These are the activations of a small neural network, seen along a few directions. Each row is one input.
In each table, some parts of the input vary, and every possible input appears once, in random order.
Descriptions start from the smaller parts, as in this example, which fits no table here: one of 4 places along a line, together with either a single point or one of 9 places along a line or (one of 3 separate values, together with one of 8 places around a ring).
Shared parts are said once, and a part with two or three values counts as separate values.
(in the rows, 128 means zero)

A family of inputs:
row 1: [125 148 110 101 116 153 168 125 128 110 149 178 152 151 165 142  86]
row 2: [128 136 140  93 121 131 163  83 129 125 160 147 178 156 140 162  94]
row 3: [179 131 110  90 111 107 141  88 136 128 120  93 107 101 151 130 160]
row 4: [ 57  84 145 166 204 154  69 137 234 155 128 133  39 132  31  83 132]
row 5: [137 122 125 107 107 156 150 117 110 111 104 175 177 141 157 128  90]
row 6: [ 74  60 193 165 206 141  39 137 217 142 111 132  78 169  49  76 147]
row 7: [135 123 145  94 117 139 142  93 112 118 113 163 188 147 139 145  99]
row 8: [123 144 137 177 118 114 130 108 100 128 169 176 196 122 135 145 135]
row 9: [118 119 101 107  92 119 151 146  79  87 124 142 110 127 121 138 118]
row 10: [ 46  81 172 165 206 154  69 173 223 133 103 141  48 151  59  77 117]
row 11: [130 175 117 122 117 116 167 157 129 174 123  52 126 103 157 128 152]
row 12: [134 114 121 119  97 113 150 127  74  72 145 147 129 137 156 122 148]
row 13: [ 96 166 102 166 127 124 131 114 103 130 184 143 171 104 136 150  84]
row 14: [188 155 121 135 131 130 117 168 107 164  93 100 125 111 169 107 156]
row 15: [146 130 121  76 111 127 152 133 124 133 104  86  92  94 138 173 132]
row 16: [194 155 132 141 132 112 125 146 131 157  98  70 153 120 163 124 174]
row 17: [154 134 119  97 121 121 161 143 118 118 110 117  81 101 186 145 144]
row 18: [172 162 113 129 113 107 139 129 131 183 108  58 136 118 136 114 158]
row 19: [112 134  82  93 115 148 155  88 132 141 136 161 153 108 140 145  94]
row 20: [143 106 108  99 102  93 130 106  91  93 163 109 144 125 116 142 127]
row 21: [ 74  73 184 181 200 159  56 157 212 138  96 154  50 168  50  67 138]
row 22: [106 119 106  87 104 119 157 129  84  86 166 115 125 114 119 149 128]
row 23: [172 123 153  90  91 120 125 111 111 132  93 101 112 125 150 140 151]
row 24: [116 141 136 177 108 128 135 142  87 116 162 173 194 132 159 134  99]
row 25: [118 160  87 170 125 123 110 145 107 117 162 169 170 123 146 136  81]
row 26: [181 119 143 103  98 139 138 144 106 105  89 109 102 129 158 146 136]
row 27: [141 122 143 116 110 100 146 110  62  97 147 138 136 149 117 147 147]
row 28: [113 161 108 163 116 114 114  92 106 133 170 153 188 117 108 143 110]
row 29: [ 70  75 174 172 214 143  62 113 235 143 115 117  64 145  32  81 141]
row 30: [158 170  93 137 111 137 147 178 124 172  96  89 115 121 159 119 161]
Describe the family of inputs behind these rows. -> one of 5 places around a ring, together with either a single point or one of 5 places along a line
The inputs of row 5 and row 7 match in every part but the place on the ring of 5. If row 21 is changed in the same way as row 5 into row 7, which row does it become? -> row 6
A walk changes only the place on the ring of 5. It starts at row 28 and steps to row 13. List the rest of the walk in order. -> row 25, row 24, row 8
A walk changes only the place on the ring of 5. It starts at row 30 and steps to row 14. List the rest of the walk in order. -> row 16, row 18, row 11

A family of inputs:
row 31: [147 170 133 133 154 126 150 170 134 181 132  30 111  95 135 108 158]
row 32: [140 124 127  48 138 139 135 151 170 147  89  56 106 129 151 134 140]
row 33: [170 107 159 100 122 129  91 144 148 145  36 144 153 168 156 119 154]
row 34: [ 63 101 148  68 132 118 133 118 144 140 123  92  65 122  66 131 137]
row 35: [ 73 124  98 200 163 118  79 122 149 113 181 166 159 122  87 112  90]
row 36: [181  99  96  52  81  97 195 104  52  73 139 141 145 113 166 181 120]
row 37: [173 168 138 188 137 124  84 160 133 153  90 109 169 141 168  99 151]
row 38: [180 166  91 140  64 101 203 130  14 106 160 144 132  91 174 154 146]
row 39: [101  70 160 130 145 130 104  73 162  90 151 167 108 144  66 136 109]
row 40: [113 158 136 195 135 165 126 125 135 144 148 188 169 146 134 121  91]
row 41: [ 73 148  85 161 141 127  99 135 158 133 175  97  84  95 105 101 140]
row 42: [122 100 164 121 123 163 136 104 139 112 111 202 136 170 128 140  99]
Describe the family of inputs behind these rows. -> one of 2 separate values, together with either a single point or one of 5 places around a ring
Change only the place on the ring of 5 in row 37. List by row number the other rows that result. -> row 31, row 35, row 40, row 41

A family of inputs:
row 43: [194 148  81  52  82 136 159 126 115 131  90 101 145 118 199 166 138]
row 44: [168 134 119  82  83  99 198 134  49  72 146 102 128 110 170 160 147]
row 45: [ 78  90 125 128 147 117 107  92 165 109 168 144 112 115  53 141  96]
row 46: [115 154 129 163 166 128 102 147 159 190 145  57 112  98  91  95 144]
row 47: [130 167  64 117 100 148 143 117 107 126 146 183 232 136 182 163  70]
row 48: [ 65 141 128 176 149 163 108 138 161 134 156 180 136 142 104 110  97]
row 49: [107 128 140 191 157 138  95 152 139 127 120 200 152 163 122 109  93]
row 50: [128 160 152 170 154 145 104 139 159 193 135  78 115 117 109  93 156]
row 51: [ 92  81 146 136 141 136 107  74 154 114 164 166 113 131  76 127 110]
row 52: [112  87 176  97 152 136 134 145 150 106 107 121  94 146 118 121 148]
row 53: [124 121 140 112 128 146 119 151 168 139 103 104  50 123 123 115 158]
row 54: [ 70 116 128 174 148 143  97 143 151 132 142 196 162 149 108 106 110]
row 55: [ 95  89 141 101 169 137 144 135 158 108 138  86  66 123  98 121 129]
row 56: [100  80 157 135 136 120  99  93 147 115 134 177 132 145  74 132 116]
row 57: [173 202  96 155  80  95 156 136  58 142 151  74 179  89 173 128 171]
row 58: [143  85 185 110 160 127 128 146 134 100  94 126  92 159 131 113 133]
row 59: [155 147 168 187 153 129  96 145 148 165  97  98 139 127 129  97 161]
row 60: [107 102 172  99 151 147 141 136 155 118 125 106  70 147 113 119 133]
row 61: [139 111 144 118 140 136 121 155 150 143  76 124  57 137 124 113 164]
row 62: [125  88 166 146 134 112  91  96 138  98 118 179 135 155  83 131 107]
row 63: [ 55 135 102 170 164 143 108 147 161 140 163 156 130 134  84 119  84]
row 64: [195 199 100 117 104 136 153 120 101 188 118  82 206 110 181 139 124]
row 65: [174 126 120  38  96 130 184 113 102 110 117 101 168 129 188 172 109]
row 66: [142 129  95 116  68  76 153  76  45  76 173 160 170 111 134 160 114]
row 67: [164 109 152 127 134 127 111 163 150 122  69 124  71 141 137 116 161]
row 68: [176 155  89  95  63  92 171 143  56 100 119  95 108  92 187 144 170]
row 69: [127 152 159 174 156 133  99 139 153 186 103  93 132 127 117  94 170]
row 70: [109 114 112 103 151 134 110 154 167 138 110  83  46 112 109 116 147]
row 71: [117 166  64 164  86 107 150 134  43 105 176 179 191 118 175 140 100]
row 72: [161 122  88  86  89 124 150  51  96 110 138 165 198 134 145 179  79]
The inputs of row 46 and row 63 match in every part but one. If row 69 is changed in the same way as row 46 into row 63, which row does it become? -> row 54
Describe the family of inputs behind these rows. -> one of 5 places around a ring, together with either one of 2 separate values or one of 4 places along a line
Change only the place on the line of 4 in row 55. List by row number the other rows that result. -> row 52, row 58, row 60

A family of inputs:
row 73: [113 157 156 186 138 141  89 167 145 154 113 111 116 138 148  68 180]
row 74: [135  80 193 144 161 157  89 153 190 107  73 178 105 185 119 117 123]
row 75: [ 39  77 108 128 186 128  94 107 171 109 170 129  65 125  60 109  96]
row 76: [137 113 172 135 163 184 114 121 215 154  84 157  90 162  92 145  88]
row 77: [ 33  68 127 144 184  96  84 147 118  81 135 146  49 151  72  99 104]
row 78: [189 161 119 142 113 106 146 134  58 176 100  78 108 100 166  94 195]
row 79: [108 149 113 138 174 148 116 179 163 199 102  97 124 122 130  94 129]
row 80: [101 159 111 172  71 120 150  75  40  95 180 235 239 145 145 158  69]
row 81: [187 126 152  64  49  89 164 144  98  61 119  88 126 115 162 174 183]
row 82: [194 127 132  37  79 116 183 129 145  75 148  54 135 100 161 189 150]
row 83: [112 140  44 123  91 133 160  76  89 134 184 230 244 107 134 171  57]
row 84: [188 178 109 122 127 117 148 103 103 193 128  31 134  85 147 118 162]
Describe the family of inputs behind these rows. -> one of 2 separate values, together with either a single point or one of 5 places along a line
The inputs of row 83 and row 80 match in every part but the choice among 2 separate values. If row 76 is changed in the same way as row 83 into row 80, which row does it become? -> row 74
Change only the choice among 2 separate values in row 75. List by row number the other rows that result. -> row 77
